These are the activations of a small neural network, seen along a few directions. Each row is one input.
Each table varies a few parts of the input and shows all the possible inputs, shuffled.
A made-up example of a description, with smaller parts first: values(3) and (point or ring(9) or (line(4) and ring(8))).
Shared parts are said once, and a part with two or three values counts as separate values.
In the rows, zero is written as 128.

Other details of the inputs shift rows strongly along two fixed directions, in all tables alike. That doesn't count.

Table:
r1: [ 98 144 125 134  97 134 129 135 126 104 145 119 131 134]
r2: [ 70 122 114 136 106 135 121 140 152 132 145 134 135 133]
r3: [ 70 147 120 142  90 127 130 144 138 109 166 135 145 136]
r4: [ 81 120 112 125 107 141 132 128 131 140 139 135 121 139]
r5: [ 81 126 107 128 107 140 128 130 138 142 132 124 132 132]
r6: [166 140 113 126 135 123 125 116 106 131 113 116 130 121]
r7: [ 88 106 158 138 121 136 112 158 162 102 148 133 120 136]
r8: [110 149 122 120 108 125 142 120 111 130 141 129 134 139]
r9: [176 136 140 122 153 119 136 116 101 135 120 130 126 128]
r10: [158 141 109 128 138 117 129 117 109 141 123 130 139 121]
r11: [176 141 132 122 145 114 127 116 117 126 109 120 135 118]
r12: [144 116 132 123 145 123 128 124 144 139 113 130 127 120]
r13: [159 103 130 129 153 129 122 124 127 128 111 132 102 123]
r14: [136 112 192 154 119 129  70 172 168  30 137 101 117 122]
r15: [ 71 115 137 134 111 132 128 145 156 117 151 140 127 139]
r16: [ 94 130 156 144 109 127 112 156 141  86 162 130 133 138]
r17: [173 137 129 127 137 119 124 117 116 118 109 114 128 120]
r18: [101 127 108 125 124 131 145 123 137 158 133 143 136 128]
r19: [155 139 112 129 134 121 123 120 111 131 119 123 135 121]
r20: [ 94 142 140 138 108 130 122 149 136 108 159 129 145 133]
r21: [151 119 130 121 150 124 132 122 135 154 109 132 131 120]
r22: [178 136 140 116 147 123 131 115 100 133 116 123 125 128]
r23: [145  84 196 150 139 136  66 172 187  45 117 103 100 117]
r24: [143 132 152 133 122 129 117 135 133  84 129 110 120 126]
r25: [151 124 171 143 123 126  94 151 146  64 124 103 119 122]
r26: [146 135 123 133 132 122 130 119 109 121 133 132 123 132]
r27: [ 99 128 107 125 122 127 140 123 137 158 130 138 139 128]
r28: [161 119 130 117 160 130 139 118 127 165 111 136 130 119]
r29: [178 137 128 128 144 114 124 117 117 122 109 120 132 117]
r30: [ 81 145 103 135 102 124 138 133 115 133 162 143 142 140]
r31: [ 88 146 130 137  99 122 125 141 139 109 154 128 146 134]
r32: [ 89 107 139 141 117 131 120 147 157 106 145 138 118 134]
r33: [153 146 126 121 130 120 133 116 115 129 117 117 136 125]
r34: [ 98 126 102 124 116 138 131 127 129 153 124 124 129 128]
r35: [167 137 124 121 136 119 138 110 101 130 117 127 123 128]
r36: [ 98 154  95 120 103 130 148 113  96 153 146 136 141 143]
r37: [ 95 156 106 122 112 118 158 117 108 156 153 146 151 140]
r38: [131 105 140 128 130 133 120 131 140 111 119 126 106 129]
r39: [179 128 126 135 149 119 120 123 117 116 122 129 126 115]
r40: [129 109 123 132 141 129 128 127 136 135 127 141 119 129]
r41: [ 66 119 143 134  97 148 120 152 156 106 144 119 122 136]
r42: [137  97 171 141 135 132  90 155 170  78 115 114 110 119]
r43: [ 98 130 115 117 126 131 153 118 125 161 132 142 128 138]
r44: [113 154 115 126 116 121 147 121 118 141 146 138 149 130]
r45: [150  85 183 145 148 128  94 157 170  69 123 126 100 123]
r46: [140 117 116 125 141 130 123 120 133 146 109 128 125 121]
r47: [161 138 135 126 144 114 139 119 109 135 128 137 135 127]
r48: [ 98 125 103 122 116 144 138 125 124 152 128 126 123 130]
r49: [148 145 128 127 135 119 139 123 115 139 132 134 144 123]
r50: [164 121 125 113 152 127 135 110 126 153  95 121 123 118]
r51: [ 84 133 112 115 123 137 153 123 119 177 139 143 134 142]
r52: [140  98 166 134 134 139 104 144 161  78 115 110 100 122]
r53: [ 85 120 126 132 106 136 121 139 151 119 131 120 126 130]
r54: [174 141 133 124 147 113 132 119 115 137 116 127 141 119]
r55: [ 87 109 152 137 115 137 118 151 154 103 142 131 114 138]
r56: [166 113 137 123 158 127 133 122 135 147 108 135 124 117]
r57: [ 72 121 117 133 101 148 126 138 142 124 141 124 122 135]
r58: [164 102 128 130 159 124 124 124 130 135 113 138 110 121]
r59: [100 141 125 136 106 124 134 132 121 112 150 133 129 139]
r60: [ 75 130 120 115 110 142 143 130 125 161 141 135 132 143]
r61: [131 110 124 129 140 132 128 123 129 135 122 136 112 130]
r62: [111 153 115 121 117 120 153 116 106 146 143 138 139 139]
r63: [ 64 115 142 130  98 141 120 147 154 104 148 128 117 142]
r64: [ 78 131  95 125 109 136 133 129 132 159 134 132 138 131]
r65: [ 95 122 106 131 121 135 134 132 137 150 139 141 132 127]
r66: [ 85 136  97 116 110 141 155 115 120 168 130 131 134 134]
r67: [ 91 158  93 125  99 130 140 118 108 148 142 125 150 137]
r68: [154 142 118 128 134 114 134 117 116 135 123 130 141 122]
r69: [165 149 122 118 141 117 138 113 105 150 112 125 145 121]
r70: [167 117 134 117 153 129 128 118 128 147  95 118 122 118]
r71: [166 111 120 127 158 128 130 114 131 148 109 137 121 116]
r72: [156 134 117 129 138 121 133 117 101 129 128 133 121 129]
r73: [160 146 128 121 143 117 135 118 109 149 123 128 148 123]
r74: [161 103 127 122 149 133 122 120 122 133 107 128 103 123]
r75: [171 138 136 117 141 121 137 114 101 133 116 126 126 129]
r76: [147 133 122 134 135 118 130 121 113 124 136 137 130 129]
r77: [151 131 121 127 128 126 124 121 106 118 127 125 118 129]
r78: [ 83 116 128 134 113 134 131 137 143 122 141 137 118 138]
r79: [178 138 141 120 146 129 130 119 106 126 113 114 127 122]
r80: [ 70 132 117 125 106 134 132 135 148 141 137 129 140 133]
r81: [143 122 131 116 143 135 128 123 129 153 107 119 128 124]
r82: [143 116 178 147 126 124  99 153 144  56 138 119 109 130]
r83: [ 80 145 116 137  90 140 125 136 125 107 154 120 135 139]
r84: [162 146 106 123 139 119 132 108 104 146 115 126 140 122]
r85: [169 138 117 130 144 119 132 113 110 135 125 134 135 120]
r86: [ 69 128 112 130 102 134 130 136 147 138 138 130 137 132]
r87: [164 148 128 117 140 123 133 115 104 145 113 116 141 124]
r88: [145 139 120 129 134 113 142 117 111 134 134 140 134 129]
r89: [148 138 119 133 131 119 122 123 120 125 129 128 138 124]
r90: [143  81 199 148 134 147  73 171 180  38 119  99  88 121]
r91: [ 98 130 119 120 126 133 136 131 137 165 132 135 143 131]
r92: [ 97 157  89 122 102 136 149 117  98 153 143 127 143 135]
r93: [159 115 132 112 150 131 139 113 116 155 104 132 116 127]
r94: [158 119 125 119 156 125 141 114 134 155 111 137 127 118]
r95: [179 136 143 124 142 127 129 120 111 117 112 114 124 121]
r96: [166 110 120 127 156 124 122 121 132 145 105 131 120 115]
Description of these inputs: values(2) and line(6) and ring(8).
Question: The inputs of r75 and r93 match in every part but the values(2) part. If r36 is changed in the same way as r75 into r93, which row does it become?
Answer: r4
Question: The inputs of r70 and r25 match in every part but the values(2) part. If r86 is changed in the same way as r70 into r25, which row does it become?
Answer: r29
Question: Change only the ring(8) part in r92. List by row number the other rows that result.
Answer: r6, r10, r19, r30, r39, r72, r77
Question: A walk changes only the line(6) part. It starts at r58 and steps to r40. List the rest of the walk in order.
Answer: r32, r15, r45, r7
Question: Change only the values(2) part in r80. List by row number the other rows that result.
Answer: r11

Table:
r97: [137 150 101 112 132 108 162 103  87 167 127 151 136 138]
r98: [185 131 140 121 158  99 133 118 120 131 110 135 132 122]
r99: [170 112 127 128 155 120 138 126 125 148 119 147 121 120]
r100: [136 147 120 134 127 116 150 120 120 133 140 143 136 129]
r101: [ 97 145 115 139 104 137 121 136 140 116 136 115 153 119]
r102: [143 140 130 128 129 120 127 121 142 116 133 129 141 124]
r103: [162  92 153 142 139 133  92 140 159  83 101 113  97 112]
r104: [134 133  87 108 142 128 151  90  99 177 122 148 123 130]
r105: [ 82 119 105 125 104 140 131 124 128 135 149 143 123 137]
r106: [ 80 144  81 124 125 135 162 112  94 197 145 156 145 150]
r107: [153 151  98 120 137 118 167  96  92 160 127 149 138 129]
r108: [155 133 115 134 133 133 128 122 116 115 120 110 122 117]
r109: [195 137 127 132 162 118 135 114 114 138 116 129 141 109]
r110: [144 111 166 145 117 128  78 154 148  64 113  98 107 124]
r111: [155 119 164 141 138 105 111 144 140  78 130 131 112 128]
r112: [125 122  93 119 132 130 150 111 114 165 118 129 121 125]
r113: [127 133 133 138 116 127 121 133 152  96 122 116 137 120]
r114: [ 68 139 146 125 106 144 137 153 131 133 159 135 135 141]
r115: [189 107 120 122 162 121 141 115 109 152 109 147 114 116]
r116: [169 106 165 146 135 132  83 155 137  53 118  92  98 115]
r117: [142 147 122 130 135 122 134 128 100 146 138 133 140 128]
r118: [ 73 136 139 137  91 128 105 155 146 101 140 111 143 134]
r119: [148 110 163 117 135 150 107 139 130 101 125 116 102 131]
r120: [185 111 133 125 171 113 134 118 129 148 109 140 126 113]
r121: [107 116 144 145 130 121 116 146 152 100 145 143 114 127]
r122: [112 123  97 127 136 137 138 118 113 159 119 123 124 137]
r123: [172 115 117 118 156 123 133 111 129 157  92 127 130 108]
r124: [147 133 117 125 124 129 133 109 117 111 131 131 123 131]
r125: [190 107 128 117 163 120 125 117 136 152 107 134 129 113]
r126: [110 141 105 119 112 117 145 119 112 134 126 123 125 136]
r127: [130 113 138 135 137 126 109 134 158 108 111 122 120 114]
r128: [ 51 153 123 118  99 128 170 124 130 166 156 143 157 146]
r129: [138 101 190 144 130 130 114 144 153  58 132 122  97 135]
r130: [159 127 153 132 142 109 113 138 125 116 124 125 134 125]
r131: [158 134 139 147 140 124 123 132 125 105 138 129 129 119]
r132: [158 100 125 125 137 134 119 124 128 122 123 137 108 124]
r133: [137 103 168 146 119 126  82 162 147  47 125  96  98 128]
r134: [ 66 117 136 148 103 129 123 155 156 105 165 146 126 135]
r135: [108 140 110 132 107 129 141 124 127 111 135 118 125 130]
r136: [154 111 119 121 141 127 128 125 138 148 101 128 133 111]
r137: [160 101 187 132 137 150  85 157 157  71 101  96  93 116]
r138: [ 72 134 131 138  85 146 100 152 128  86 167 119 127 142]
r139: [156 101 148 137 147 120 116 146 153 113 125 135 123 117]
r140: [ 82 142  82 119 114 129 170 111 102 191 149 161 142 137]
r141: [ 75 106 119 139  95 141 119 156 154 103 146 120 112 132]
r142: [105 144 129 129 111 130 111 140 132 126 150 120 151 129]
r143: [ 74 118 131 135 105 131 114 146 165 117 155 136 138 130]
r144: [193 135 139 126 163 115 123 125 109 136 113 125 138 114]
r145: [107 140 129 112 120 131 155 112 130 156 113 122 143 131]
r146: [118 150 117 131 123 116 149 124 130 135 143 140 150 130]
r147: [178 118 127 128 179 118 132 116 118 161 106 137 132 124]
r148: [107 130 107 128 132 124 147 117 116 151 139 153 123 131]
r149: [ 55 129 164 133  99 146 119 171 157 106 164 126 138 138]
r150: [150 153  93 125 138 127 160 102  85 167 134 142 144 125]
r151: [181 134 127 127 152 124 130 119  90 135 121 130 125 123]
r152: [ 82 133 104 130 121 138 129 131 136 161 125 127 148 136]
r153: [137 155  94 116 123 134 139 109  92 175 112 116 144 123]
r154: [134 123 163 115 137 142 114 144 146 122 129 119 129 126]
r155: [ 96 139 129 133 105 123 128 138 110 123 151 136 134 143]
r156: [ 42 144 113 113  88 155 150 142 121 153 153 117 133 146]
r157: [125 135  83 112 139 126 158  99 105 178 114 132 121 125]
r158: [176 135 120 117 140 114 130 109 114 137  91 120 120 122]
r159: [159  86 158 145 150 140  81 140 146  73 120 119  94 133]
r160: [190 133 132 123 153 125 114 121 114 135  94 108 139 108]
r161: [120 120 169 150 118 118  97 162 143  72 148 123 119 136]
r162: [141 144 108 133 122 136 127 117 119 132 116 114 134 116]
r163: [ 77 140 113 140  89 146 120 133 126 101 165 126 135 137]
r164: [152 129 136 114 135 132 146 104 122 146  95 116 117 128]
r165: [186 121 152 113 164 137 137 125 104 141 109 132 109 125]
r166: [ 51 129 156 128  89 156 111 166 163 103 145 109 137 133]
r167: [182 138 114 125 140 124 136 103 119 133  96 117 123 115]
r168: [ 61 151  99 118  84 134 137 122 101 150 160 135 145 154]
r169: [ 61 157 112 118  92 115 137 131 137 141 159 139 157 145]
r170: [ 76 122 103 130  93 141 129 139 144 143 133 129 130 130]
r171: [174 119 121 121 172 124 124 109 124 165 105 132 135 125]
r172: [ 89 143 127 142 100 135 113 144 151 104 161 123 151 127]
r173: [182 115 114 125 166 131 122 107 115 159  83 120 117 120]
r174: [159 118 119 126 147 128 121 113 133 136  96 124 109 114]
r175: [101 130 118 123 128 123 127 125 147 141 139 141 136 126]
r176: [ 37 123 148 136  77 144 131 150 157  83 155 109 115 149]
r177: [162 130 146 108 150 122 148 101 130 152 110 128 134 128]
r178: [137  94 174 161 148 129  86 163 161  67 134 127 104 132]
r179: [ 90 142 135 124 116 126 164 120 123 150 145 142 137 145]
r180: [ 86 153  85 114 130 117 172 107 113 203 141 158 156 132]
r181: [114 149  93 107 113 118 150 101  95 159 133 143 135 144]
r182: [ 99 142 121 124 107 117 127 131 136 125 125 124 144 130]
r183: [183 132 139 117 152 111 116 117 118 138 111 123 138 122]
r184: [138  97 185 135 122 138 103 137 156  54 129 113  93 137]
Question: The inputs of r178 and r122 match in every part but one. If r134 is changed in the same way as r178 into r122, which row does it become?
Answer: r112
Question: The inputs of r126 and r97 match in every part but one. If r156 is changed in the same way as r126 into r97, which row does it become?
Answer: r165
Question: The inputs of r104 and r174 match in every part but one. If r138 is changed in the same way as r104 into r174, which row does it become?
Answer: r153
Question: Describe the family of inputs behind these rows.
Answer: ring(8) and (values(2) or line(4) or ring(5))
Question: Change only the values(2) part in r128. List by row number the other rows that result.
Answer: r149
Question: A walk changes only the ring(8) part. It starts at r115 and steps to r99. List the rest of the walk in order.
Answer: r139, r125, r136, r170, r141, r132
Question: List by row number the other rows that have the ring(8) part in common with r172.
Answer: r102, r125, r142, r143, r154, r169, r171, r175, r177, r183
Question: Change only the line(4) part in r140. List by row number the other rows that result.
Answer: r106, r115, r148

Table:
r185: [ 56 152 117 126  80 144 131 145 118 130 152 110 140 143]
r186: [133 141 124 132 129 123 140 124 106 128 146 138 138 137]
r187: [140 110 133 132 139 130 119 129 153 124 113 119 123 117]
r188: [ 90 110 150 142 124 133 116 149 153 100 152 142 116 135]
r189: [172  93 175 135 151 139  96 144 166  83 100 108 104 112]
r190: [162 109 159 125 157 115 124 131 150 119 110 131 122 118]
r191: [139 104 161 134 147 126 126 133 142 108 127 141 104 134]
r192: [161 164  95 108 141 108 164  94  84 193 121 144 161 126]
r193: [191 117 185 137 149 110  97 142 149  60 113 114 117 114]
r194: [ 68 125 118 137 111 130 132 144 143 139 157 146 143 134]
r195: [ 75 105 125 140  98 142 119 142 153  97 142 129 103 134]
r196: [222 146 106 110 177 108 148  92  78 172 109 141 137 115]
r197: [ 69 125 117 136 112 131 132 143 139 141 162 147 137 137]
r198: [ 50 152 111 140  79 132 127 141 142 111 158 116 150 135]
r199: [144 137 106 114 150 116 157 106 112 195 116 152 144 124]
r200: [139 133  81  97 141 138 156  90  95 212 100 132 134 129]
r201: [180 127 159 130 147 115 126 121 117  99 125 131 111 133]
r202: [158 151  71 109 132 123 173  83  72 182 109 136 130 129]
r203: [205 112 168 147 155 115  90 144 137  66 122 119 115 113]
r204: [ 47 147 110 130  74 143 120 139 122 118 153 112 137 143]
r205: [207 114 179 135 154 129  91 139 145  64  98  96 106 109]
r206: [141 135  95  95 145 138 161 102  97 210 101 129 135 128]
r207: [ 50 151 103 140  77 137 122 141 134 116 151 117 143 140]
r208: [ 73 114 125 139 102 144 105 150 164 104 136 121 121 133]
Question: Describe the family of inputs behind these rows.
Answer: values(2) and (point or ring(5) or line(6))
Question: The inputs of r207 and r208 match in every part but the values(2) part. If r204 is changed in the same way as r207 into r208, which row does it become?
Answer: r200
Question: Change only the values(2) part in r187. List by row number the other rows that result.
Answer: r198
